Each row has a name. Each question is about the rows just above it.

[ 4.81 -0.33  0.50 -5.32  8.09  3.95 -3.38  2.89 -0.95 -0.14 -3.34 -8.43
  0.07 -7.01  1.83 -1.75 -2.19 -3.46 -0.86  3.43  1.83 -1.81  0.97 -6.57
  0.68 -2.38 -5.69  7.41 -1.68  0.73  3.54  5.71 -2.21  4.51 -0.74 -3.88] -> <9>
[ 1.99  0.16 -0.07 -1.07  3.10  1.76 -1.12  1.38 -1.89 -0.86 -1.68 -3.77
 -0.55 -3.07  0.80 -0.75 -1.20 -1.97 -0.02  1.59  0.88 -0.57  0.60 -0.56
  0.86 -1.26 -2.44 -0.96 -0.74 -1.73  1.56  2.28 -1.21  2.39 -0.58 -1.87] -> <74>
[ 1.07  1.50 -0.83 -0.99 -0.07 -0.75 -0.14  0.97 -0.58 -2.21 -0.39  0.28
 -2.00 -1.11 -0.26 -0.97  0.21 -0.76  0.55  0.75  0.30  0.58 -0.10 -1.67
  1.18 -0.78  0.04  1.00 -0.14 -0.95  0.21  0.21 -1.15  0.86 -0.35 -0.34] -> <2>
[ 0.97  0.32  0.14 -0.99  1.32  0.72 -0.56  0.29 -0.67 -0.10 -0.59 -1.45
 -0.13 -1.25  0.42 -0.47 -0.36 -0.71 -0.22  0.54  0.22 -0.16  0.17 -1.26
  0.33 -0.39 -0.81  1.41 -0.37 -0.63  0.62  0.84 -0.49  0.81 -0.06 -0.71] -> <35>
[ 2.04  2.91 -1.72 -1.45 -0.08 -2.75 -0.52  2.17 -0.53 -3.70  0.00  1.40
 -3.77 -1.35 -0.75 -2.16  0.71 -0.67  0.78  1.02  0.07  0.80 -0.75 -1.96
  1.79 -0.46  0.77  1.82 -0.35 -1.02  0.60 -0.10 -1.30  0.68  0.35 -0.08] -> <103>
[ 3.61  2.02 -1.62 -4.12  3.93  2.46 -1.46  2.51 -4.19 -5.45 -3.61 -5.53
 -3.74 -6.23 -1.08 -2.12 -1.63 -5.06  0.90 -0.57  1.48  0.56  1.35 -7.94
  3.40 -3.04 -3.03  5.30 -0.91 -4.20  1.80  3.20 -3.83  4.83 -2.38 -3.43] -> <110>
[ 0.97  0.32  0.14 -0.99  1.32  0.72 -0.56  0.29 -0.67 -0.10 -0.59 -1.45
 -0.13 -1.25  0.42 -0.47 -0.36 -0.71 -0.22  0.54  0.22 -0.16  0.17 -1.26
  0.33 -0.39 -1.60  6.53 -1.46  2.15  4.38  3.59  1.60 -1.08  5.68  0.37] -> <106>
[ 1.07  1.50 -0.83 -0.99 -0.07 -1.05 -0.14  0.97 -0.58 -2.21 -0.39  0.28
 -2.00 -1.11 -0.26 -0.97  0.21 -0.76  0.55  0.75  0.30  0.58 -0.10 -1.67
  1.18 -0.78  0.04  1.00 -0.14  0.72  0.21  0.21 -1.15  0.86  0.84 -0.34] -> <100>
Whose row is [ 2.04  2.91 -1.72 -1.45 -0.08 -2.75 -0.52  2.17 -0.53 -3.70  0.00  1.40
 -3.77 -1.35 -0.75 -2.16  0.71 -0.67  0.78  1.02  0.07  0.80 -0.75 -1.96
  1.79 -0.46  0.77  1.82 -0.35 -1.02  0.60 -0.10 -1.30  0.68  0.35 -0.08]?	<103>
Which value is in both <74> and <110>?	[-0.57]
Shared by <106> and <9>:	[0.97]
Shared by <9> and <110>:	[-2.38]

[ 3.22  3.30 -2.07  1.64  3.31] : <119>
[ 3.83 -3.16  0.79 -3.38 -3.20] : <113>
[ 0.67  1.63 -2.08  2.35  2.13] : <53>
[ 1.64  4.84 -7.20  4.95  4.83] : <150>
[-2.07 -0.54  3.53 -0.66 -0.16] : <66>
[ 3.09 -4.51  3.00 -4.51 -4.62] : <163>
[ 0.95  8.29 -5.39  8.56  8.04] : <98>
The one value in <150> and <119>:	[1.64]
Shared by <66> and <119>:	[-2.07]

[ 0.52  7.08  0.95 -6.54  4.92  6.99 -1.87 -2.21  5.66  7.48  3.14  0.34
  2.12  2.64  4.75  0.03 -6.77  8.23  7.02 -5.64  2.69  0.05  4.28  2.52
 -8.13]  <22>
[-2.80  5.66  2.12 -7.53 -3.08  6.16  4.08  3.18 -5.12  7.50  6.23 -7.04
  1.76 -7.38 -1.19 -1.16 -8.99  3.87  6.55  3.12 -1.94  4.27  3.98 -1.50
  1.45]  <123>
[ 4.53 -3.53 -6.22 -5.19  5.34 -4.57 -2.44 -4.72  5.13  3.64  0.32  1.25
  0.97  3.52  6.99  0.22 -5.62  8.38  6.16 -6.86  4.09 -0.11  3.93  2.72
 -9.34]  <6>
[ 5.43 -2.86  4.78 -4.35 -4.46 -4.24 -2.58 -7.61  0.29  2.88 -0.11  1.43
 -2.18  3.84  7.32  0.33 -5.63  8.19  4.29 -6.47  5.91  0.34  2.55  2.64
 -8.88]  <108>
[-5.62 -2.86 -6.55 -4.35 -4.46 -4.24 -2.58 -7.61  0.29  2.88 -0.11  1.43
 -2.18  3.84 -1.56 -0.44 -8.36  6.54  7.89 -2.24  0.18  1.86  4.59 -0.35
 -3.96]  <42>
[-6.89  1.55  6.28  1.66  5.23 -4.69  4.08  7.00 -5.76  4.38  3.93 -6.65
  0.36 -7.66  2.05 -1.24 -7.84  3.65  4.84  6.86 -1.54  5.57  3.83 -1.43
  4.48]  <166>
[-1.74  7.11 -0.40 -6.18  6.11 -3.60  3.84  2.16 -0.80  9.43  6.75 -6.92
  2.85 -6.26 -1.78 -0.85 -9.19  4.76  7.42 -0.09 -1.18  2.83 -6.54 -1.39
 -1.63]  <12>
Whose row is [-6.89  1.55  6.28  1.66  5.23 -4.69  4.08  7.00 -5.76  4.38  3.93 -6.65
  0.36 -7.66  2.05 -1.24 -7.84  3.65  4.84  6.86 -1.54  5.57  3.83 -1.43
  4.48]?	<166>
Shared by <22> and <12>:	[-6.54]
The one value in <12> and <42>:	[3.84]
The one value in <6> and <22>:	[6.99]

[ 1.87  3.08 -3.31  2.62 -0.76 -1.51 -0.75 -0.56  3.88] = <130>
[ 8.09 -2.52  3.56 -8.39 -3.85  5.76  8.08  0.85 -6.20] = <114>
[ 0.12 -2.09  3.16 -1.37  0.70  2.16 -1.38  0.32 -6.07] = <45>
[ 0.17  3.96  8.09 -1.37 -3.17  0.26 -0.26  1.36  8.08] = <28>
The row with [ 0.12 -2.09  3.16 -1.37  0.70  2.16 -1.38  0.32 -6.07] is	<45>
The one value in <45> and <28>:	[-1.37]
Whose row is [ 0.17  3.96  8.09 -1.37 -3.17  0.26 -0.26  1.36  8.08]?	<28>
Whose row is [ 1.87  3.08 -3.31  2.62 -0.76 -1.51 -0.75 -0.56  3.88]?	<130>

[-1.09 -0.37  4.40 -5.42]  <61>
[-0.41 -1.88 -0.80  3.42]  <50>
[ 0.76 -0.82  3.73 -8.01]  <83>
[-1.03 -0.43  4.47 -5.62]  <173>
[-0.28 -4.13 -0.47  4.72]  <70>
[-1.09 -0.22  4.34 -5.84]  <13>
[-2.18  6.87 -0.51  3.42]  <82>
[-0.46 -1.68 -1.67  1.25]  <191>
[-0.34  6.87 -5.42  3.42]  <102>
[ 3.43 -0.86 -2.11  0.77]  <68>
Shared by <61> and <102>:	[-5.42]
Shared by <102> and <50>:	[3.42]

[-1.34 -1.29 -2.48 -3.51  4.61  1.91  1.82 -3.12 -2.55 -1.26 -1.14 -0.65
 -1.72 -1.22  7.15 -1.04 -1.11  0.75 -0.66 -0.07  1.02  1.99  6.16 -1.02
  2.50] : <118>
[ 2.91  4.25  3.84  2.39 -0.43  2.49  2.09 -0.63  3.31  3.01  2.89 -3.51
  4.04  2.92 -1.76  3.33  4.11 -2.69  2.19 -2.08  3.76 -1.91 -0.79  4.09
  3.98] : <62>
[ 2.40  2.50  4.25  4.24  0.30 -3.58 -3.60  2.19  3.58  2.49  2.41  0.26
  2.34  2.42  0.00  2.52  3.21 -0.97  0.26 -1.09 -2.17 -1.51 -0.57  3.15
  3.48] : <117>
Shared by <118> and <62>:	[-3.51]
Which value is in both <62> and <118>?	[-3.51]
The one value in <118> and <117>:	[2.50]
Whose row is [ 2.40  2.50  4.25  4.24  0.30 -3.58 -3.60  2.19  3.58  2.49  2.41  0.26
  2.34  2.42  0.00  2.52  3.21 -0.97  0.26 -1.09 -2.17 -1.51 -0.57  3.15
  3.48]?	<117>

[0.51 1.08 0.15 0.63 0.85 0.52 4.29 6.90 0.33 1.71 3.19 3.42 0.10 0.72
 0.32 1.80 0.23] -> <84>
[0.51 1.08 0.51 0.63 0.85 1.78 4.29 6.90 0.33 1.71 3.19 0.37 0.50 0.72
 0.32 1.80 0.23] -> <129>
[1.11 0.48 0.51 0.97 0.84 1.67 2.32 0.35 1.75 0.22 1.44 1.41 1.22 0.50
 1.15 0.74 2.52] -> <19>
Which value is in both <19> and <84>?	[0.51]
Which value is in both <84> and <19>?	[0.51]

[-3.79  8.87 -4.70  8.87 -3.23 -7.35  1.90]  <64>
[-3.79  5.00  8.87 -2.83  2.99  7.01  8.88]  <58>
[ 8.88 -2.68 -4.70  8.87  8.87 -7.35 -7.54]  <125>
Whose row is [ 8.88 -2.68 -4.70  8.87  8.87 -7.35 -7.54]?	<125>
Which row holds [-3.79  5.00  8.87 -2.83  2.99  7.01  8.88]?	<58>
Whose row is [-3.79  8.87 -4.70  8.87 -3.23 -7.35  1.90]?	<64>

[-5.43  9.02 -8.96 -8.58  8.96 -9.08] -> <29>
[ 6.05 -8.95 -8.94  5.93 -8.96 -8.62] -> <39>
[-5.43  9.02  9.14 -8.58 -9.12  8.89] -> <137>
[-4.67  8.70 -9.15  8.95 -8.58  7.33] -> <48>
Which value is in both <39> and <29>?	[-8.96]
Shared by <137> and <48>:	[-8.58]

[-6.07  2.99 -4.21  1.68  1.06] = <75>
[-0.82 -0.79 -2.48 -2.81 -2.82] = <25>
[ 3.45 -2.48  1.05 -3.22  5.24] = <40>
[-1.66  1.06 -4.30  1.06  1.07] = <142>
[ 1.06 -6.07 -4.30 -2.81  1.07] = <55>
Shared by <55> and <25>:	[-2.81]
Shared by <40> and <25>:	[-2.48]
Which value is in both <142> and <75>?	[1.06]
Which value is in both <25> and <55>?	[-2.81]
The row with [ 1.06 -6.07 -4.30 -2.81  1.07] is	<55>
Shared by <75> and <142>:	[1.06]
The one value in <25> and <40>:	[-2.48]

